Each row has a name. Each piece below is followed by the name of the row it came from, unless a question asks for something else. Each question is about the rows just above it.

[  4   0   0   1   7   2  11  -5  -2   4 -14   2  63   5  -2  -6   3  28
  -1] = moda
[  6  -3  16  -3   8   2  25  -5  -2   3   7   5   4   7  -3  -5   1 -20
   0] = Miv
[  4   2 -26  -2 -28 -14  26  -7  12   5 -11   5  16  13   4  27   2 -25
  -3] = nulov
[  5  -4  27  -2  26   4 -57  -2  -3  10 -11   5 -20   3  -2  -8   1   5
   0] = fabuz
[ -7  -5 -10  -2   8   2 -26  -6   6   4   5   5 -40 -17  19  -5   1   7
  -2] = sil
[ -4  -1   2  -4   1   2  10  -5  14 -13  32   2 -20  -4   3  -1   4  29
  -5] = Lako
[  5  -5   0  -2  19   4 -56  -4 -22   7  -4  10 -20  15  -5  -9  -1 -25
   1] = Nuf
[  9  -8  -4  -2   6   2  19   0  -8   5   1  32 -81   0  -2  23   1 -30
   6] = Nulip
[  4  -3   4   4  38   9 -12  22 -15   4  -5  10 -23  25  -7 -27 -10 -31
   3] = dep
Go on from [ 19   4 -56] to the end of its row.
[ -4 -22   7  -4  10 -20  15  -5  -9  -1 -25   1]
Put [  6 -30   1  23  -2   0 -81  32   1   5  -8   0  19   2   6  -2  -4  -8
   9] back in order: which row is it?
Nulip
Which row holds [  4  -3   4   4  38   9 -12  22 -15   4  -5  10 -23  25  -7 -27 -10 -31
   3]?
dep
[  6  -3  16  -3   8   2  25  -5  -2   3   7   5   4   7  -3  -5   1 -20
   0] is in which row?
Miv

[-26  37 -59  26  45] -> gir
[ -4   6 -59  26  46] -> negun
[ 10  -6  16  -8 -12] -> rav
[  6  -4   8  -5 -15] -> zufo
[-59  26  46  -4   6] is which row reordered?
negun
Put [-15  -5   8  -4   6] back in order: which row is it?
zufo
Go on from [ 6 -4  8 -5] to the end of its row.
[-15]

[-27 -22 -26  12  11   8   0 -21  31  18 -38 -18 -17   9  14  16  63] : muz
[-27  -7  20  30 -39 -12 -18  -3  90  56  -5 -32 -21  17   8  -1  13] : Ver
[  5 -45 -26  48 -23 -16 -24  -1  34  34 -19  31   3  49  30  -9   6] : potu
[ 14 -55 -22   9 -34 -17 -28 -13  55  34 -25 -21   6  37  -6  -1   3] : bilus
[ 15  38   1 -11 -46  -5  27   0 -14   9  36  51 -21 -13 -24 -34  68] : Gimaf
[ -9  -8   1  16 -53   1  28  29  35  30 -16  -6 -16  15  -7 -10  28] : nule
[  1  -6  15  -8 -53 -16  16  29  28  -9   1 -16  29  28  35 -10  -7] : Fonev
[ 10 -16 -12 -13 -33  -7  17  -6  -1  23  -2 -31  -7  -6 -32   6  46] : mivo
[-55  -5  -2  47 -90 -28  35   8  46  41 -65 -38 -15  20 -49   8  76] : sipen
[ -4 -26 -15 -15  -2  -3 -47  -1  49  61  39 -63 -39  42  52  16 -30] : Kalu
Go on from [28 29 35 30] to the end of its row.
[-16  -6 -16  15  -7 -10  28]
q: [ 15  38   1 -11 -46  -5  27   0 -14   9  36  51 -21 -13 -24 -34  68]
Gimaf
[ 28 -10  -7  15 -16  -6 -16  30  35  29  28   1 -53  16   1  -8  -9] is which row reordered?
nule

[-34   4  89   9  23] -> bakoz
[-60  15  22 -39 -30] -> rukel
[ 51   9 -32   1  29] -> bok
[ 95   4 -42  24  64] -> vove
[-34   4  55   0  85] -> nagur
[ 95  24  65   4 -42] -> kuvi
[-34   4  88   9  23] -> Tal
[-39  15 -61  22 -30] -> resup
Put [-42   4  24  65  95] back in order: which row is it?
kuvi
Which row holds these entries in another order? [-60 -39  22  15 -30]
rukel
Go on from [24 65] to the end of its row.
[  4 -42]

